Each row below holds a small network's activations on one input, seen along a few directions.
Each table varies a few parts of the input and shows all the possible inputs, shuffled.
A made-up example of a description, with smaller parts first: one of 4 places along a line, together with either a single point or one of 11 places around a ring or (one of 2 separate values, together with one of 8 places around a ring).
Shared parts are said once, and a part with two or three values counts as separate values.

Other details of the inputs vary at random and push rows far along three fixed directions, the same in every table; ignore that.

A family of inputs:
r1: [  2  11  25  -1 -13   1 -11  11   1   3  -7]
r2: [-25   4 -10 -21  18  17  26   6 -19 -44  29]
r3: [ 50  10  37 -11  -8  34  10   5  10   1  17]
r4: [46  3 31 -5  5 27  3  2 32 13 12]
r5: [  7 -15   0   5  -1 -20 -10  30 -19   2 -27]
r6: [ 31   0  25  -4 -19 -26 -23  35 -36  -6 -26]
r7: [ -5   8 -18  -3  21  12  18   1  15 -24  34]
r8: [ 40  11  11   0   9  13   8  27  13 -13  22]
r9: [ 20  10  21 -20  -5  31  24  -3  -1 -19  20]
r10: [  2   2  -4   3  -5   3  13 -18  12   1  -2]
r11: [  2  -3  -5  11   5 -13   0  22  -7  -8  -7]
r12: [ 8  1 20  8 -1 15 -5 -6 11 22 -3]
r13: [-32 -15 -24  19 -14 -18 -10 -12   7  36 -32]
r14: [ -9   0   6   6  -3  -4  13   3   1  -7 -14]
r15: [-14   9   5 -24  -2  11  47   8 -15 -56  10]
r16: [-32 -12 -44  14   7 -28  -2 -30  -8   5 -12]
r17: [ 20  -2 -10 -16  20  15  10 -11  13 -12  29]
r18: [ 23 -12 -12  30   0 -26 -28 -12   7  40 -24]
r19: [ 30 -13   8  16 -12 -19 -26  10 -23  30 -29]
r20: [-12   2   1   6  -9  12   3  -5   6  15   1]
r21: [  5  -7  29   2 -26 -12   3  30 -39  -2 -41]
r22: [-37  11 -31  -8  17   4  -5 -22  13 -11  38]
r23: [ 12   3  -2   2  25   7   6  -5  15 -11  21]
r24: [ -8   8  -9 -10   6  16  29 -26  17 -20  21]
r25: [-34  -5 -35  12  13  -1  -8 -23   5  17  13]
r26: [-40  -5 -15  12  -6 -16  11  -6  -5  -3 -24]
r27: [-18  -8 -19  -7  -5   2  13 -26   7   2  -4]
r28: [ 32  22  29  -2  -8  24 -13   4  33  16  24]
r29: [-10  12   4  -3   5  12 -10 -34  27  13  20]
r30: [  9   7  16  -5 -25  -3  25  39 -19 -26 -18]
r31: [ 20   1  19  10 -11 -20 -33  33 -14  13 -18]
r32: [ -2   2 -15   3   6 -12 -27 -26   6  17   9]
r33: [-25 -12 -29   2  -3 -17  -2 -15 -30   0 -12]
r34: [ 18   2  25  -8 -14  13  11   7 -12  -4  -6]
r35: [ 30  12  39 -18 -29  -2   1  27 -24 -19 -14]
r36: [-29   4   5   2 -24 -18 -10  11 -17   0 -24]
r37: [  3   4   0  10  15  -5 -33 -14  18  23  12]
r38: [ -9  -2 -16  21 -10 -30 -42  -1  -3  38 -18]
r39: [ 16 -11  16  18 -17  -8 -15  19   8  34 -34]
r40: [  1  -5  14 -10  -6   4  15  16  -6 -13 -14]
r41: [-19   4   1  -8 -19  -6  33  29 -23 -37 -14]
r42: [ 11   1  -3   0  23  17  -4 -19  13   8  28]
r43: [-31  -6 -34  18  23 -11  -4 -23  15   8   6]
r44: [  3  -6  -8   0  -1 -21   9  14 -26 -22 -15]
r45: [-20 -12 -21  -5  15  -9   4   0  -8 -12  -1]
r46: [18  4 10 -7 21 22  4 -1  4 -9 29]
r47: [-32  -9 -26  14   1 -35 -35 -23 -11  24 -19]
r48: [-18   1 -31 -17  17  12  20  -3   7 -25  32]
r49: [-35   0 -22   9  -6   8   2 -27  10  22   3]
r50: [  7  -6   6  14   4   9 -11 -11  33  35  -6]
r51: [ 45  -1   7  11  18  17 -20   7  39  32  21]
r52: [  5   3  -5  -6  -3 -12 -18  -6 -11  -2   4]
r53: [-29   4 -23  -3  11  11  24 -41  22 -10  19]
r54: [-18   9  12 -24 -24  -8  15  12 -35 -39 -11]
r55: [ 48   9  19   3  10  27 -10  15  19  16  29]
r56: [ -4  -3 -13  12  21  -6  -2  -7  11   0   7]
r57: [  9 -19  -4  12   3 -24 -19  11 -11  20 -29]
r58: [ 15   4   1   4   3  24   0 -13  44  28  17]
r59: [-30  -6 -21   2  18  -1  -1 -17  -8  -2   9]
r60: [ 28 -13  10  17  -9 -18 -26  12 -23  30 -29]
r61: [-38   9  -6  -7 -18  -7   2   0 -10 -11  -4]
r62: [  7  -5  18 -11 -10   2  16  20 -11 -15 -17]
r63: [ -5   9  12   8   0   4 -22 -21  24  26   3]
r64: [ 17   7  14   4   9  -1 -28   9   9  10  11]
r65: [-16  -4 -34 -23  19   9  23 -20   0 -31  29]
r66: [-10   9   9 -23   4  29  32  -9  -4 -30  24]
r67: [ 18  12  25 -14 -21   4  -1   6  -8 -10  -1]
r68: [ 10  -2  15  -8  -7  -1   8  45 -37 -26  -7]
r69: [ 12  -6   6  23   0 -28 -50  -4   2  43 -22]
r70: [ 51   5  34 -14  -1  28  12  11  21  -2  12]
r71: [  0  -9  -7 -18   5  -8  16  20 -27 -33  -4]
r72: [-32   0 -11   5  -8  -7  19   3  -3 -13 -12]
r73: [ 10  -5   8 -14 -15   2  18   7 -10 -12 -13]
r74: [-43  -5  -9  -8 -15 -21  33  13 -38 -42 -31]
r75: [21  3  0  2 22  7  5 -5 16 -8 21]
r76: [-24 -16 -31  13   9 -18 -14  -4   3  18 -11]
r77: [-35  -6 -12  15  -9  -3  -5 -15   0  25 -16]
r78: [  0   3  25  -9 -14  11  16  26 -22 -17 -11]
r79: [ 27  15  31   3   5  19 -22 -16  38  26  19]
r80: [ -8  -5 -28 -10  26  10   7 -29  18  -6  29]
Description of these inputs: one of 2 separate values, together with one of 4 places along a line, together with one of 10 places along a line.
Changing only the place on the line of 10 turns r13 into r39. The same change can be made to r41. Which row results?
> r72
Changing only the place on the line of 10 turns r17 into r5. The same change can be made to r24. Which row results?
> r26
Changing only the place on the line of 10 turns r75 into r56. The same change can be made to r47. Which row results?
> r37
Change only the place on the line of 4 in r38. List by row number the other rows that result.
> r8, r48, r55
Change only the place on the line of 10 in r68. List by row number the other rows that result.
> r2, r19, r25, r33, r42, r46, r55, r59, r60
Change only the choice among 2 separate values in r74. List by row number the other rows that result.
> r23

A family of inputs:
r81: [ -7  -5   6 -15 -14  10  29   9 -13 -27 -10]
r82: [-12  -3  -2   2 -32 -22  -2   5 -19   2 -32]
r83: [ 14  -2   8   3  -1  17   4 -13  23  29   0]
r84: [-28 -14 -26  20   2 -24 -15  18  -4  19 -25]
r85: [  2   5 -10 -18  -2  -3  14  27 -28 -31   9]
r86: [ 46   4  19  13   1  -3 -17   7  14  23   7]
r87: [-35   7 -32  10   9   1  -1 -52  25  20  15]
r88: [ 31   5  22  21 -19  -7 -21  13  -3  37 -26]
r89: [ 34  11   1 -13  13  17   4   6  16 -21  35]
r90: [-14  -6 -13  -2  -1 -24 -21  11 -28   6 -16]
r91: [-34  -1  -9  17 -11 -27  -3  -1  -1   6 -33]
r92: [-21   4  -5 -12 -17  11  18   0  -7 -16   9]
r93: [ 36 -17   8  10   2  -2  -9  25  -4  17 -15]
r94: [ 52  -3  42  14 -45 -24 -24  41 -18  34 -52]
r95: [ 23  -8  -1  15  19   3  -6 -20  27  28   8]
r96: [  3   2 -10  12  14  12  -6 -18  20  13  29]
r97: [-43 -13 -34  22   8  -5  -1 -48  16  27 -15]
r98: [-13   1  -6 -26  11  10  47  17 -29 -55  16]
r99: [  7   8  31 -12 -12   7   5  27 -27 -24  -3]
r100: [  2  -1   9 -21 -10  12  33   6  -5 -31  -1]
r101: [ 31  11  17  -1  23  17 -18 -17  31   7  36]
r102: [ 21   3  10  -8   8  28  15 -22  39  13  21]
r103: [ 18   0  -1   0  14  -4 -28  -9  15  13  13]
r104: [ -2  -9  -6  -1  12   4  17  -2  -4 -18   4]
r105: [-38  -7 -30  23 -14 -12 -20 -41  16  41 -17]
r106: [  9   1  14  -6  -6   7  24  17 -18 -12 -15]
r107: [-32  -7 -20   4  11  14  20 -29  10   0   7]
r108: [  8   6  12   2  -2   9 -23 -27  31  27   9]
r109: [-10   0   0  11 -20 -13  -3   7 -21  -1 -28]
r110: [  3   1  -3   0  -6 -14   4  10 -18 -20  -3]
r111: [36 -6  2 -4 14  5  4  9  9  2  7]
r112: [19 14 25 -6  1  9 -8 -2  6  3  9]
r113: [-29   3 -11  11   6   1 -19 -36  13  18   1]
r114: [ 24  13   7  -9  21  13   7  17  29 -22  30]
r115: [-30   4  -5 -23  11   6  18   5 -26 -46  26]
r116: [-18   9  16 -24 -17  -7  16  30 -51 -40 -15]
r117: [ 29   4  21  16   3 -12 -13  23  17   9  -8]
r118: [ 36  18  43 -21  -6  29  -2  16  10  -1  21]
r119: [  2  -4  10  29  -9   3 -25   1  38  55 -16]
r120: [-55  -5 -30   3  -5 -18 -17 -47   6  27 -10]
r121: [-45  -6 -24  14 -15 -17   0 -13 -21   7 -22]
r122: [22 -1 16 -5  3 34 14 -8 30 11 19]
r123: [ 21   6  10  -2  15  25  17 -20  30   5  19]
r124: [  9 -16 -21  11  13 -11  -9 -13  13  17  -9]
r125: [ -4  -3 -20  -5  -5 -21  -1  11 -22 -11  -8]
r126: [-13 -12 -11  -1 -10 -42 -23  17 -40   1 -33]
r127: [-16 -11 -34  -2  25   9  10 -24  15  -7  18]
r128: [-30   8  -5  -8  -7  -2  16  -3  14 -15   0]
r129: [-23  -7  -6   6  -6 -28 -16   5 -33  -6 -23]
r130: [-22 -10 -23  -5  14  -6  23 -16  -6 -25   4]
r131: [ 20   0  23  20 -11 -16 -38  -5   6  38 -28]
r132: [  2  17  -3  -7   7  35   7 -31  40  15  42]
r133: [ -8  10  17 -25 -12  14  11   9 -13 -32   8]
r134: [ 61  -8  39  27 -29 -28 -33  53 -30  24 -50]
r135: [  6   5  15  -8   2  -6  -6  19 -24 -11   2]
r136: [-20   5  11 -23 -13  11  11   9 -18 -26   8]
r137: [ 14   4   4  10  20   0 -27 -26  26  30  21]
r138: [-4  5 11 16  1  9 -1 13 19 15 -6]
r139: [-29 -14 -42  18   2 -20 -20 -16  -4  24  -7]
r140: [ 18  17   1  -7  22  29  11 -11  23  -8  50]
r141: [-12   6 -18 -26   4   7  27  18 -25 -59  23]
r142: [ -9 -18 -20  -1  -3 -22   7  20 -33  -5 -29]
r143: [ 26  10  11 -17  21  23  -8   6  11 -20  36]
r144: [-43  -1 -22   6  16   0  14   2   4 -15  12]
r145: [ 62   4  42 -10   1  12 -19  47 -10  -6  10]
r146: [  3  -7   4 -10   9  11  29  16 -16 -31   9]
r147: [-20 -14  -9   8 -13 -22  10  -4 -19  -1 -40]
r148: [-30   7 -18  -5  -5  -2  17 -19  -6 -23   4]
Describe the family of inputs behind these rows.
> one of 4 places along a line, together with either one of 2 separate values or (one of 3 separate values, together with one of 5 places around a ring)
Changing only the place on the line of 4 turns r95 into r111. The same change can be made to r146. Which row results?
> r93
Change only the place on the ring of 5 in r122. List by row number the other rows that result.
> r81, r83, r100, r102
Change only the choice among 2 separate values in r114. List by row number the other rows that result.
> r84

A family of inputs:
r149: [ 38   5  30  -3 -17   5   5  32  -1  -5 -11]
r150: [ 10  -1 -13   3  31  17  -8 -21  28  13  32]
r151: [ -2  -1 -10   5  15  12   9 -20  25   9  15]
r152: [ 35   1  13   6   5   7 -24   5  14  25   9]
r153: [  0  -1  10 -10 -23  -5  15  24 -31 -21 -19]
r154: [30  9 35 -4 -6 25 -1  4 19 12  6]
r155: [-12  -1 -14 -11   4 -16  -1  -9 -20 -21   1]
r156: [12 -4  5  2  3  9  9  1  4  1  2]
r157: [  6   7  27  -7 -23  -1  12  26 -18 -14 -20]
r158: [  2  -1 -17   6  25   4  -4 -11  22   3  21]
r159: [  4  -5  -6  17   0   6 -21 -31  32  50  -1]
r160: [ -1   7   2 -25  -4  -2  23  36 -30 -55   8]
r161: [ 49  12  24 -11  29  54  15 -12  51   2  55]
r162: [ 13  -5   8   4 -12 -14  -9  -9  -6  12 -21]
r163: [-20  -7 -22  -5  13  -7   8   0 -19 -21   5]
r164: [-43  -1 -38  -6  12  -3   4 -26  -6 -13  18]
r165: [-52   1 -27  -9  10   1   5 -27  -3 -12  16]
r166: [-50   5 -29  -5  12  -1   6 -29   5 -11  20]
r167: [-22   2   0   3 -10   3   3 -15   1   7  -8]
r168: [46 11 43 -7 -5 15 -7 32 -4 -7  8]
r169: [-11   0   3 -12 -23 -12  21  25 -34 -27 -22]
r170: [  6 -18  -5  34 -10 -27 -24   0   7  46 -43]
r171: [  7 -11  -8  28  -9 -32 -40   1  -2  47 -32]
r172: [ 20  -3   8  -3   1 -12   3  36 -25 -20 -11]
r173: [-35  10  -6 -16  -2  14  29 -11   5 -31  14]
r174: [-28 -12 -13  25 -15 -39 -31  -1 -12  31 -42]
Changing only one part turns r169 into r171. The same change can be made to r159. Which row results?
> r152
Describe the family of inputs behind these rows.
> one of 2 separate values, together with either a single point or (one of 3 separate values, together with one of 4 places along a line)
Change only the place on the line of 4 in r157. List by row number the other rows that result.
> r154, r167, r173
Change only the choice among 2 separate values in r167. List by row number the other rows that result.
> r168
Change only the choice among 3 separate values in r174. List by row number the other rows that result.
> r158, r160
